A small network was shown many inputs. Here are its activations along a few directions, one row for each input.
In each table, some parts of the input vary, and every possible input appears once, in random order.
A made-up example of a description, with smaller parts first: ring(8) and (point or line(11) or (values(3) and line(4))).
Shared parts are said once, and a part with two or three values counts as separate values.
In the rows, zero is written as 128.

Other details of the inputs shift rows strongly along two fixed directions, in all tables alike. That doesn't count.

A family of inputs:
R1: [113 119 112 117 134 129 124 130 104 151 104]
R2: [132 121 142 136 132 122 135 117 145 123 151]
R3: [118 127 137 133 128 131 128 134 142 119 142]
R4: [138 115 115 111 127 119 116 118  96 149  97]
R5: [133 123 149 137 129 121 128 128 154 113 154]
R6: [125 121 136 132 134 119 132 123 128 134 134]
R7: [124 119 142 129 126 130 118 129 133 122 137]
R8: [127 120 134 126 124 125 129 114 117 134 127]
R9: [120 121 118 119 132 134 123 124 116 139 115]
R10: [187 217  84 153 130 122 191 138 148 107 129]
R11: [132 124 150 139 125 121 130 125 152 112 158]
R12: [131 119 111 106 130 133 102 136 100 141  86]
R13: [124 116 117 113 131 134 114 122 103 142 104]
R14: [141 115 123 111 127 124 106 128 113 137 103]
R15: [126 122 150 140 135 123 127 133 159 115 154]
R16: [112 121 121 124 134 135 128 127 125 139 124]
R17: [124 119 118 114 123 131 121 118  95 143 102]
R18: [126 125 143 139 134 125 137 120 149 121 154]
R19: [115 124 136 134 122 130 129 130 132 124 140]
R20: [119 119 126 119 129 133 113 135 124 130 117]
R21: [181 204  52 119 109 136 157 141  93 130  69]
R22: [125 120 134 126 119 129 119 125 116 129 126]
R23: [116 124 121 119 130 135 117 138 124 134 115]
R24: [138 120 123 117 120 123 125 112 103 140 111]
R25: [119 124 145 136 129 130 127 132 145 115 148]
R26: [116 123 121 121 134 133 118 141 129 135 116]
R27: [122 126 142 137 127 126 139 119 134 125 147]
R28: [120 119 109 107 122 137 106 134  98 144  92]
R29: [127 124 149 138 131 125 127 130 156 113 154]
R30: [140 118 123 115 113 125 113 119 100 136 106]
R31: [121 119 122 118 133 132 113 138 123 134 111]
R32: [181 218  86 157 133 122 196 141 154 103 135]
R33: [113 121 130 133 137 125 135 129 129 136 133]
R34: [129 121 124 120 131 132 121 121 117 137 119]
R35: [127 126 150 140 127 125 129 127 153 111 158]
R36: [108 127 134 137 129 130 144 125 136 130 145]
R37: [124 121 148 138 120 124 129 123 139 119 150]
R38: [126 126 144 137 135 127 126 136 153 117 148]
R39: [112 125 138 137 128 128 142 122 135 127 147]
R40: [123 122 148 136 132 129 124 133 150 116 151]
R41: [119 125 144 136 134 130 126 135 151 114 148]
R42: [123 118 124 118 118 131 113 126 103 135 109]
Each input here is: line(6) and (values(3) or line(4)).
Changing only the line(6) part turns R32 into R1. The same change can be made to R12. Which row results? -> R26
Start at R21 and move only the line(6) part, one step at a time. The first step leads to R19. Which rows follow, in order? -> R42, R22, R37, R30
Which other rows does R9 become when the values(3) part takes its other values? List them by row number. -> R33, R39
Start at R19 and move only the line(4) part, one step at a time. The first step leads to R3. Which rows follow, in order? -> R20, R31

A family of inputs:
R43: [167 193 150 180 128 119 188 136 211  69 205]
R44: [155 138 149 145 114 114 138 119 149 103 156]
R45: [129 153 152 164 135 128 158 141 191  89 191]
R46: [165 180  91 129 125 134 150 137 124 115 106]
R47: [ 76  66 178 128 134 133 101 116 137 132 164]
R48: [ 82 109 162 147 141 132 133 131 163 120 173]
R49: [144  78 123  82 111 125  69 107  66 158  70]
R50: [141  95 111  81 110 132  67 124  63 157  57]
R51: [188 178  99 125 123 123 143 131 125 115 103]
R52: [203 186  90 124 103 123 149 122 119 107 101]
R53: [ 81  84 112  97 138 138  92 136  82 171  77]
R54: [ 77  23 227 132 132 111  70 113 168 119 197]
R55: [129 135 138 145 137 123 145 128 145 118 152]
R56: [ 70  82 119  99 133 143  93 131  78 170  80]
R57: [156 197 141 186 140 123 206 136 216  74 211]
R58: [161 165 147 165 130 118 168 125 187  91 186]
R59: [167 195  63 121 130 135 158 141 107 133  80]
R60: [ 86  38 218 125 134 114  77 109 155 122 182]
R61: [108  77 126  90 132 134  76 123  77 159  79]
R62: [126  73 134  91 120 127  64 122  84 155  83]
R63: [155 198  54 122 133 137 170 146 104 141  74]
R64: [ 73  28 230 136 125 116  72 117 169 114 202]
R65: [ 59  70 175 135 138 133 110 118 144 139 171]
R66: [ 90  87 136 113 137 132  95 132 114 151 116]
R67: [159 199  46 122 128 139 176 139 100 143  73]
R68: [147 106 104  85 108 132  80 116  52 161  53]
R69: [142 163  96 131 134 129 154 132 117 135 113]
R70: [171 198  63 126 128 136 168 134 115 132  91]
R71: [162 204  46 125 130 133 180 141  98 143  74]
R72: [114 102  84  80 119 138  88 122  35 180  38]
R73: [112  79 124  93 130 133  75 128  82 157  82]
R74: [185 204  66 128 118 131 163 134 103 122  86]
R75: [115 178 115 164 135 130 193 142 162 114 166]
R76: [ 74  37 212 134 137 116  86 108 149 133 184]
R77: [ 91 138 134 151 137 137 165 133 159 124 167]
R78: [140 125 166 143 120 115 128 123 163  97 167]
R79: [153 129 156 145 123 109 136 116 154 106 164]
R80: [125 184 146 188 141 127 193 148 221  80 217]
R81: [168 156 108 125 113 128 134 122 119 121 112]
R82: [ 72  92 132 118 136 140 110 139 114 153 117]
What is each input in this table made of? -> values(2) and line(4) and line(5)
Changing only the values(2) part turns R77 into R67. The same change can be made to R82. Which row results? -> R53
Start at R53 and move only the line(5) part, one step at a time. The first step leads to R66. Which rows follow, in order? -> R73, R62, R54
Which other rows does R54 become when the values(2) part takes its other values? List them by row number. -> R64

A family of inputs:
R83: [197 180 113 158 145  99 207  97 152 120 154]
R84: [ 98 157 159 171 146 136 185 124 186  98 208]
R85: [152 203  86 152 108 126 199 130 134 107 134]
R86: [172 181 101 131 150 134 147 154 186  99 137]
R87: [185 222 112 160 120 136 179 149 174  73 151]
R88: [148 184 146 178 131 118 166 159 210  70 199]
R89: [ 74  45 191 126 156 137  71 137 167 120 169]
R90: [137 146 146 151 153 128 142 155 214  94 180]
R91: [154 128  87  76 104 141  77 140  40 148  27]
R92: [111  57 186 126 157 105 131  74 133 153 171]
R93: [ 70  78 132 110 136 131  96 126  88 167 106]
R94: [129 133 180 163  96 128 142 128 177  85 203]
R95: [ 97 136 139 144 133 132 152 131 124 129 146]
R96: [ 56  73 167 146 156 125 118 144 146 149 160]
R97: [191 123 146 123 137 105 117  91 137 118 135]
R98: [184 196  87 132 138 122 153 171 166 105 115]
R99: [234 160  76  96 114  96 108 109  63 148  41]
R100: [ 33  47 189 137 166 124 111 135 173 153 177]
R101: [152 120  81  72 121 146  66 131  61 151  36]
R102: [146 200  94 170 154 133 198 148 181 106 155]
R103: [ 44  45 196 143 115 139 112  95 132 138 197]
R104: [150 201  80 145 140 137 184 133 145 117 132]
R105: [115  65 141  84  85 146  51 107  61 154  80]
R106: [139 126 120  98 120 147  90 129  91 128  83]
R107: [ 66  57 123  87 150 129  75 136  80 197  70]
R108: [127 170 111 150 116 132 184 118 146 108 152]
R109: [124 121  71  80 107 146 111 105  39 167  45]
R110: [ 88  89 110 107 146 134 101 138  84 171  79]
R111: [170  72 134  82 122  99  63  94  63 164  64]
R112: [142 213 113 175 129 125 208 146 160 100 165]
R113: [215 206  56 103  80 148 133 120  77 118  60]
R114: [119 118  62  79 120 134  90 134  24 190  19]
R115: [ 66  48 210 132 108 124  85 123 153 110 178]
R116: [ 93 106 119 115 157 137 121 133 133 162 111]
R117: [181 202 100 144  93 122 161 145 144  87 122]
R118: [171 207  45 120  98 129 174 132  74 135  63]
R119: [188 118 149 129 133 100 119  97 139 120 139]
R120: [ 89  91 141 124 102 134 123 107  89 146 139]
R121: [172 189 113 141 104 135 157 128 159  84 140]
R122: [133 122 131 127 142 136 106 151 151 116 126]
R123: [206 199  41 107 124 134 130 166  97 121  43]
R124: [ 60  82 174 154 168 135 135 131 181 128 196]
R125: [154 213  91 159 162 135 206 146 200 110 159]
R126: [153 129  86  77 103 138  76 143  39 150  25]
R127: [186 198  83 139 132 125 150 171 150  99 110]
R128: [147 140  61  89  94 151 122 101  34 163  54]
R129: [173 169 151 181 148  86 219 104 189 107 203]
R130: [ 62  66 137 109 139 137  90 117  97 167 113]
R131: [ 66  48 209 131 112 131  81 115 157 112 177]
R132: [120 107 135 114 128 136  86 135 127 125 116]
R133: [ 68  35 185 108 150 124  58 146 154 142 146]
R134: [ 87  38 205 138 150  85 118  88 128 162 181]
R135: [ 64  39 190 119 132 126  58 134 137 130 153]
R136: [110 105 188 153  95 126 113 126 156 101 191]
R137: [ 99 108 132 129 100 131 128 113  88 145 135]
R138: [ 98 157 156 174 141 134 183 127 181 101 200]
Changing only one part turns R108 into R109. The same change can be made to R116. Which row results? -> R125
Changing only one part turns R103 into R120. The same change can be made to R90. Which row results? -> R133
What is each input in this table made of? -> values(2) and line(4) and (point or line(6))
Which other rows does R95 become when the values(2) part takes its other values? List them by row number. -> R91
List by row number the other rows that have the line(4) part and the values(2) part in common with R132. -> R87, R90, R105, R119, R122, R131
